These are the activations of a small neural network, seen along a few directions. Each row is one input.
Each table varies a few parts of the input and shows all the possible inputs, shuffled.
Descriptions start from the smaller parts, as in this example, which fits no table here: line(6) and (point or line(11) or (values(3) and ring(8))).
Shared parts are said once, and a part with two or three values counts as separate values.

Other details of the inputs vary at random and push rows far along two fixed directions, the same in every table; ignore that.
To show where, the next rows are all for the same input, with only those details redrawn:
[ 13 -10   4  15 -19  -2 -36 -10  15 -38   2  21 -41]
[-10  -5  36  -3 -14  26  -7 -19  11  18  -7 -45 -39]
[ 35  13  -6 -21  -7  27  33   6  13  36 -16   8   9]
[ 48   2 -29   4 -12  -4  -9   9  16 -30  -6  68  -7]

Rows:
r1: [ 25  46  -7 -24  -3  20  54  12  13  59 -18  14  31]
r2: [ 13  -8 -16 -25  18 -13  35  16 -21  47 -14  -4  45]
r3: [ -6 -16   6  -5  -5 -10 -47 -18  24 -31   6  31 -31]
r4: [  9 -12 -23 -28  28  -9  32  18  -4  45  -8  -6  49]
r5: [ -7 -11  -1  15 -14   9 -28  -8  20 -53  11  22 -36]
r6: [-15  13  17  14 -16 -12 -44 -10   4 -34  15  31 -35]
r7: [ 16   5 -32 -19  32 -23  24  25  -4  17  -4  28  60]
r8: [-15 -30 -17  30   7 -20 -21  10  -5 -64  16   0  -9]
r9: [ 48   2 -34 -13  -7   2   0  15   4 -10  -2  82   6]
r10: [ -3 -12  11  16 -21   6 -32 -10   1 -43  20  30 -37]
r11: [-37  20  37 -16   1  24   0 -13  14  36   6 -36 -17]
r12: [ 28  40   6 -32   3  17  42   2  15  54 -29   6  32]
r13: [ 40  41 -29   2  -6 -12  12   6   3  -7   0  78  12]
r14: [ 30  42   4 -33   4  16  42  -9   2  60 -20  10  31]
r15: [-12 -12  -7  40  -7 -32 -24  10 -11 -60  19  -2  -7]
r16: [-10 -38 -18  17  12 -25 -40   9  -6 -45  21   3 -11]
r17: [ 12  -9 -32 -17  24   3  35  27  -6  22 -11 -15  35]
r18: [-40 -24  17  -5  18 -10  -7  -7   0  13 -11 -68  -6]
r19: [ 22  21 -10 -17  25 -13  50   9 -23  49 -15  -9  57]
r20: [ 36 -13 -51  13   9 -23  16  34 -22 -34  13  66  40]
r21: [-25 -16 -16  29   2 -27 -26  12  -5 -65  20   0  -5]
r22: [ -2 -27  -6  24   3 -44 -34   0  -3 -43  -3   2 -10]
r23: [-30  -1  22  14   0  -1  15 -10 -30  15  16 -68   1]
r24: [-27  -8 -11  38 -25  31 -61 -21   1 -25 -22  37 -21]
r25: [ 31  16 -46  17  12 -40  18  36  -6 -23  -2  55  44]
r26: [-16   1  40   4 -16  33   6 -32  -3  19   8 -46 -35]
r27: [ 17  25 -17 -35  -3  33  48  12  11  43   5  22  36]
r28: [-37  25  32 -14  -1  24   6 -12  17  28  -7 -42 -20]
r29: [ 45  -8 -52  22   7 -25  22  34  -9 -41   3  56  39]
r30: [ -9  -9   3  29   7 -47 -36   1  -4 -48  -1   1  -4]
r31: [ 33  19  -1 -31  -1  15  35 -13   4  54 -19  12  16]
r32: [-47   5  18   2  19  -4  11   5  -7  17   0 -66   5]
r33: [-28 -11  -6  26  13 -38 -40  11  -4 -46  26   7  -2]
r34: [-40  -8  25   6  -1   2   9   2 -29  16  18 -63   5]
r35: [ 23   4 -11 -35   5  32  25   7  15  42  -2  14  14]
r36: [  9  19 -19 -17  19  -7  56  30 -26  54  -3   3  59]
r37: [-12   3  15  -1  -1 -13 -51 -17  22 -36   8  30 -24]
r38: [  7  14 -19 -26  32  -7  47  23  -4  40 -22 -13  60]
r39: [-23  -8  27 -14  -5  32  -9 -18  17  14  -6 -45 -38]
r40: [-40 -30  21   9  14  12   3  -1 -12   5  20 -66  -1]
r41: [-29 -27  24   2   8   0  -9  -1 -27  15   8 -63 -13]
r42: [ 19  -2 -30   6  15 -47 -12  22 -18 -31   1  58  35]
r43: [-37 -29 -30  53  -6   1 -54  -3 -25 -36 -17  14   6]
r44: [-20 -21  21  11   6  -1  -4  -1 -14   7  -2 -72 -14]
r45: [ 12  -6  -8  -7  15 -21  23   0 -20  30 -10 -15  26]
r46: [ 19  26 -21  -9  19 -10  61  18 -26  52  -5  -3  56]
r47: [ 47  -6 -51  21   9 -26  22  23 -23 -35  11  60  38]
r48: [ -7   7  22   3 -10 -16 -49 -18   6 -33   3  33 -28]
r49: [ -4   7  10  25 -28  -4 -30  -8  14 -49  14  20 -35]
r50: [ -1 -12  13  -1 -14 -14 -46 -18   7 -29   1  34 -35]
r51: [-34  13  29 -11 -12  34   9 -13  13  15   3 -46 -20]
r52: [-30  11  39 -10 -20  30   6 -17  -4  26  12 -38 -21]
r53: [  4 -26 -11  28   4 -31 -32  -3 -23 -44  14   1 -18]
r54: [-18  -2  41   6 -18  34   6 -20  10  12   0 -48 -33]
r55: [-45 -13  18   3   9   7   7   3 -12  14  24 -67  10]
r56: [ 22  20 -22 -11   4 -14 -16   4  24 -34 -14  68   6]
r57: [-10  -5  36  -3 -14  26  -7 -19  11  18  -7 -45 -39]
r58: [ 31  17  -1 -30  -3  16  35  -2  17  48 -28   8  17]
r59: [ 57  10 -36  -4  -8   0   6   5   4 -10  -3  76   4]
r60: [ 21   6 -11 -26   2  37  40   8  13  32   4  21  23]
r61: [-29  -5  33 -22  -2  19 -11 -25  22  22 -17 -43 -31]
r62: [-20  18  36  -1 -20  27  11 -28  -5  26  11 -43 -24]
Question: Describe the family of inputs behind these rows.
Answer: values(2) and (point or (ring(5) and ring(6)))
Question: The inputs of r48 and r42 match in every part but the values(2) part. If r37 is changed in the same way as r48 into r42, which row does it become?
Answer: r7
Question: The inputs of r13 and r46 match in every part but the values(2) part. If r58 is changed in the same way as r13 into r46, which row does it become?
Answer: r22
Question: Change only the values(2) part in r36. List by row number the other rows that result.
Answer: r6
Question: Change only the values(2) part in r30. List by row number the other rows that result.
Answer: r12

Rows:
r63: [  4   9   4   2  -5 -23 -38 -14  14 -35   1  46 -18]
r64: [  9  20   4 -15  -6  28  36   1  -5  42  -2  -8  11]
r65: [ -8 -17 -21  21   3 -20 -31   6  -4 -45   3  26  -2]
r66: [ 20   4 -16 -36  22  22  64  22 -10  73 -20 -20  56]
r67: [ 10 -11 -11  28  -2 -31 -22   3  -8 -47  11  21  -8]
r68: [ -6   4  -6  11   7 -44 -37   3   2 -38   4  31  -5]
r69: [ 80  17 -63 -26   5  -3  48  32  12   9 -13  94  47]
r70: [ -7  13  -4 -19  11  22  51  15 -10  51  -6 -30  43]
r71: [ -3   9   1  -7   6  11  40   7 -17  41   3 -28  28]
r72: [ 10 -19 -15  16   6 -30 -25   4  -2 -47  11  19 -10]
r73: [-44  -1  43   8 -11  27 -17 -23   7   5   7 -55 -36]
r74: [ 18  -1  -4  18 -17 -13 -24  -4   4 -43   6  34 -26]
r75: [-46  -9  42   3  -9  30 -24 -26   6  16  -4 -64 -39]
r76: [-36 -17  46  -4  -9  24 -21 -25   9  18  -1 -66 -41]
Question: The inputs of r76 and r66 match in every part but one. If r75 is changed in the same way as r76 into r66, which row does it become?
Answer: r65
Question: Describe the family of inputs behind these rows.
Answer: values(2) and (point or ring(6))
